Each row below is a small network's average activation on inputs in which a field has the value named, seen along a few directions.
Values that are neighbours, or in one group, have similar rows; names and order tell nothing.
In the rows, 500 means zero.
Random noise pushes rows far along 22 fixed directions. That doesn't count. These rows show it; they differ only by the noise:
[468 575 623 615 447 574 442 423 474 483 488 408 506 535 572 438 566 450
 551 635 361 579 564 553 524 583 465 600 413 624 708 574 455]
[455 486 436 537 464 540 332 531 543 465 546 496 477 498 361 546 551 538
 539 565 510 578 499 310 429 486 411 454 312 425 514 498 429]
[506 556 509 462 495 516 437 572 573 414 471 626 601 393 618 554 518 720
 475 378 417 396 634 650 592 623 492 683 404 377 653 563 209]
[417 522 529 544 296 472 531 527 427 591 578 437 632 520 496 527 472 363
 367 581 525 306 555 541 472 476 513 551 641 357 644 709 506]
[314 365 285 402 737 595 358 420 537 449 597 419 369 655 524 592 531 560
 559 536 736 380 479 417 691 631 404 635 430 577 447 611 624]
[712 562 379 750 739 509 575 521 604 303 510 362 525 445 507 397 641 628
 527 368 303 641 636 617 527 486 542 385 466 445 355 409 677]
[509 535 457 335 557 415 608 637 427 546 622 650 236 498 445 199 502 427
 760 484 417 406 386 485 654 504 747 486 421 666 486 650 390]
[591 360 654 420 687 683 581 526 546 558 433 526 186 593 620 567 308 278
 289 427 636 494 580 653 553 577 597 484 726 371 331 666 384]
[592 380 291 417 488 552 536 503 532 559 544 644 580 530 552 374 531 554
 501 441 487 439 477 431 391 371 465 454 285 331 487 442 476]
[350 493 490 440 369 475 496 500 694 455 294 375 518 603 577 535 497 540
 547 493 441 500 544 634 598 491 450 639 512 348 477 358 570]
[526 394 487 465 417 512 547 479 481 541 511 579 333 684 570 481 606 497
 481 460 590 454 487 541 420 429 439 578 340 585 627 414 563]
[524 372 753 574 696 596 432 372 693 442 550 570 221 619 618 772 605 624
 465 485 723 358 451 613 299 709 370 420 533 544 618 401 458]
[773 496 646 439 483 563 621 566 409 564 514 606 256 385 287 726 357 557
 444 335 786 484 578 590 382 647 730 597 472 502 463 464 409]
[583 907 498 308 767 506 516 654 621 488 665 524 511 504 453 674 479 314
 566 527 500 334 397 444 636 470 480 625 807 599 357 555 487]
[514 495 658 444 304 603 424 643 482 686 628 386 451 349 431 555 505 484
 713 720 549 441 463 404 625 472 486 434 727 487 439 654 535]
[592 617 426 483 580 517 573 399 610 464 475 433 573 552 654 521 603 622
 510 505 402 503 418 581 375 498 412 566 355 525 597 504 492]
[665 671 547 589 532 401 450 333 329 447 454 460 351 436 384 727 482 692
 440 378 527 615 511 420 412 605 497 405 555 311 660 343 580]
[504 588 587 413 495 540 736 473 495 532 680 581 527 663 494 399 666 664
 434 555 670 491 599 517 465 480 512 564 209 526 444 441 653]
[404 391 650 622 463 455 401 485 436 548 453 567 713 383 523 408 522 560
 518 582 503 530 455 427 525 446 321 602 583 729 633 469 513]
[445 526 574 625 682 477 502 592 572 392 715 637 539 408 326 327 406 390
 635 493 491 453 550 430 498 541 615 326 566 408 419 480 466]
[368 857 475 527 547 587 378 246 270 423 501 518 317 755 576 592 314 651
 586 743 606 404 803 393 593 536 642 589 395 479 704 546 572]
[451 340 571 523 365 497 377 509 435 538 507 606 365 490 515 392 584 391
 510 572 380 497 452 420 495 565 548 348 444 576 577 527 337]
[428 535 336 515 528 446 471 517 560 501 497 399 431 571 367 418 523 467
 517 542 456 509 400 371 392 435 471 493 329 335 551 689 473]
[498 460 498 445 415 373 544 460 375 496 658 561 648 411 388 449 593 735
 708 468 566 551 413 404 596 501 497 428 404 724 471 271 647]


Values of TUSA:
lukev: [642 411 505 605 649 622 404 513 630 518 321 543 519 445 499 569 402 666
 601 442 520 426 563 602 423 457 464 675 426 554 583 507 345]
fab: [547 481 586 676 544 406 558 428 356 513 490 462 488 479 255 406 389 335
 602 406 499 517 513 613 441 584 679 601 460 660 714 504 511]
gesak: [505 556 517 451 429 504 522 607 646 408 541 549 367 285 628 476 489 575
 775 542 434 456 437 559 485 604 599 438 574 478 458 374 510]
depin: [398 486 792 556 721 543 538 483 751 596 467 476 364 691 452 447 689 677
 589 616 640 356 490 579 432 506 355 574 383 485 572 589 512]
guk: [442 292 620 446 501 503 649 488 538 474 598 622 397 537 727 316 564 426
 476 421 491 540 429 684 479 601 535 368 499 600 479 461 472]
fer: [452 466 369 454 273 637 447 507 631 516 416 275 331 517 681 594 481 535
 662 633 437 447 539 619 464 550 573 440 429 253 537 654 432]
fim: [412 476 347 506 428 448 508 294 473 556 325 279 907 510 389 476 296 558
 479 550 377 624 437 465 421 429 497 492 327 365 518 629 407]
gibim: [515 578 592 360 672 482 524 470 627 497 399 415 375 719 385 726 402 556
 473 335 557 496 489 592 564 502 502 435 551 361 371 526 353]
kag: [590 572 872 496 515 514 622 467 489 579 592 615 563 448 433 418 527 616
 555 558 496 571 539 532 488 531 565 291 542 549 435 410 444]
kezi: [657 599 690 305 535 594 579 324 501 597 467 539 315 462 673 507 349 375
 673 502 346 646 336 543 478 616 552 326 638 329 548 306 442]
dudi: [677 451 417 568 477 481 687 499 559 510 503 371 487 545 413 502 440 463
 473 341 515 571 439 658 233 380 539 443 385 404 535 612 492]
rul: [577 588 508 264 416 601 565 493 637 576 420 610 569 523 768 637 414 398
 517 506 446 322 452 654 446 518 554 532 607 448 473 406 323]
mufu: [525 854 382 237 665 414 808 426 357 480 594 568 552 639 598 440 381 615
 274 452 620 611 456 433 468 344 497 572 360 440 433 652 519]
lol: [354 418 595 409 446 426 533 494 467 495 679 626 693 424 410 353 528 577
 625 394 479 509 561 512 708 608 513 388 437 286 513 330 475]
kes: [422 577 377 378 253 486 460 534 686 515 450 290 696 611 475 549 559 208
 562 514 208 474 391 578 539 483 446 551 463 385 569 480 392]
sur: [399 579 465 408 691 614 484 434 544 573 528 612 434 569 549 396 488 613
 558 649 573 279 563 392 527 567 592 429 426 275 427 626 489]
zas: [487 648 433 360 528 568 602 476 542 464 577 505 401 591 745 508 535 400
 496 562 539 492 458 546 491 482 420 572 556 531 507 453 660]
tobu: [599 762 384 281 485 638 401 591 531 674 469 608 461 671 644 497 648 448
 573 664 318 259 603 426 673 303 477 601 512 395 472 478 503]
kur: [298 557 520 572 432 360 361 616 647 375 443 395 374 706 184 620 459 368
 539 503 458 556 510 402 477 389 558 256 531 448 294 448 428]
The values of TUSA form a ring.
- Which values are neighbours of lukev? Give them in the order they are listed. => gesak, kezi
- Which values are neighbours of fer? Give them in the order they are listed. => depin, rul
- Which values are neighbours of zas? Give them in the order they are listed. => kag, mufu
- Which values are neighbours of tobu? Give them in the order they are listed. => fab, fim
- How many steps from neighbour to neighbour lead from gibim to kes, at the fewest? => 7

Values of SAFUT:
resir: [391 500 790 673 372 480 529 320 477 535 451 474 568 561 365 360 468 568
 655 626 502 514 554 556 360 583 529 528 305 542 820 471 458]
toki: [522 584 479 603 487 564 412 544 437 472 474 529 520 510 531 573 467 618
 362 620 580 523 676 379 486 306 422 524 529 557 439 562 538]
tivas: [550 540 593 541 266 511 587 534 342 450 693 519 581 453 426 411 469 422
 512 468 401 713 589 524 471 515 584 476 277 535 630 505 376]
kefiv: [447 726 351 687 545 406 354 603 602 394 459 479 769 352 298 630 262 269
 371 537 429 380 433 396 182 419 474 697 553 442 690 767 235]
pake: [565 481 787 309 516 590 561 470 714 522 608 595 350 426 491 661 535 545
 661 292 544 456 444 738 511 877 503 497 516 158 640 284 359]
zevok: [655 521 598 455 562 436 673 470 459 404 415 481 610 412 535 439 508 586
 436 223 293 800 516 717 641 611 565 533 368 553 471 400 309]
kegeb: [343 287 283 510 262 545 360 610 407 438 638 505 346 441 623 472 454 511
 577 481 645 518 560 421 560 452 359 547 461 335 678 560 601]
keb: [517 723 766 524 603 527 556 621 594 494 211 547 387 576 433 407 396 582
 530 503 417 613 759 586 705 382 598 674 558 401 342 368 483]
nef: [640 518 480 480 451 777 353 380 442 580 494 512 586 364 824 570 615 787
 653 781 446 523 574 458 491 540 422 506 381 748 527 498 501]
dag: [432 631 484 353 637 540 500 469 639 471 598 495 390 674 514 436 392 272
 833 587 402 480 380 537 536 492 569 466 451 659 508 487 388]
kezim: [487 541 453 512 597 449 471 506 524 444 423 572 706 485 379 461 574 287
 214 458 331 601 437 384 452 553 495 530 393 556 371 437 364]
kepi: [573 377 597 733 412 477 571 579 567 576 447 270 360 407 300 472 701 265
 483 611 494 424 453 612 343 660 692 487 567 665 440 576 697]
matuv: [605 440 405 487 383 444 561 565 565 501 561 534 568 365 424 612 462 334
 399 496 542 446 293 419 163 497 591 280 544 546 363 497 401]
bek: [522 345 515 508 526 580 558 560 579 353 564 606 545 402 675 455 320 521
 553 396 505 527 616 713 546 571 612 509 492 607 438 499 322]
gazu: [587 639 558 460 454 451 678 520 458 513 405 551 406 415 570 367 644 439
 311 464 380 523 528 582 501 660 693 528 542 421 416 424 590]
tonat: [574 380 559 374 281 553 700 612 541 516 593 603 529 386 449 398 722 325
 406 460 534 666 457 618 385 716 628 654 158 766 385 305 497]
zop: [434 583 694 610 434 363 551 530 492 461 702 559 739 482 486 466 576 603
 646 582 507 386 457 500 498 396 468 317 660 776 502 440 549]
gef: [397 487 670 485 430 338 530 538 644 516 468 492 696 429 372 447 432 381
 606 345 347 486 312 627 456 560 439 502 619 343 686 483 308]
pel: [593 282 620 468 560 593 579 588 557 647 376 348 454 476 514 503 453 410
 389 428 515 580 423 694 516 501 472 640 482 606 488 878 224]
The values of SAFUT form a ring.
- A walk along SAFUT starts at gazu and steps to its neighbour zop. Put resir, toki, pake, keb, dag, kezim in the order it reaches them. => resir, toki, kezim, keb, dag, pake
- Which values are neighbours of pel? Give them in the order they are listed. => zevok, kepi
- Which values are neighbours of kefiv? Give them in the order they are listed. => tivas, bek
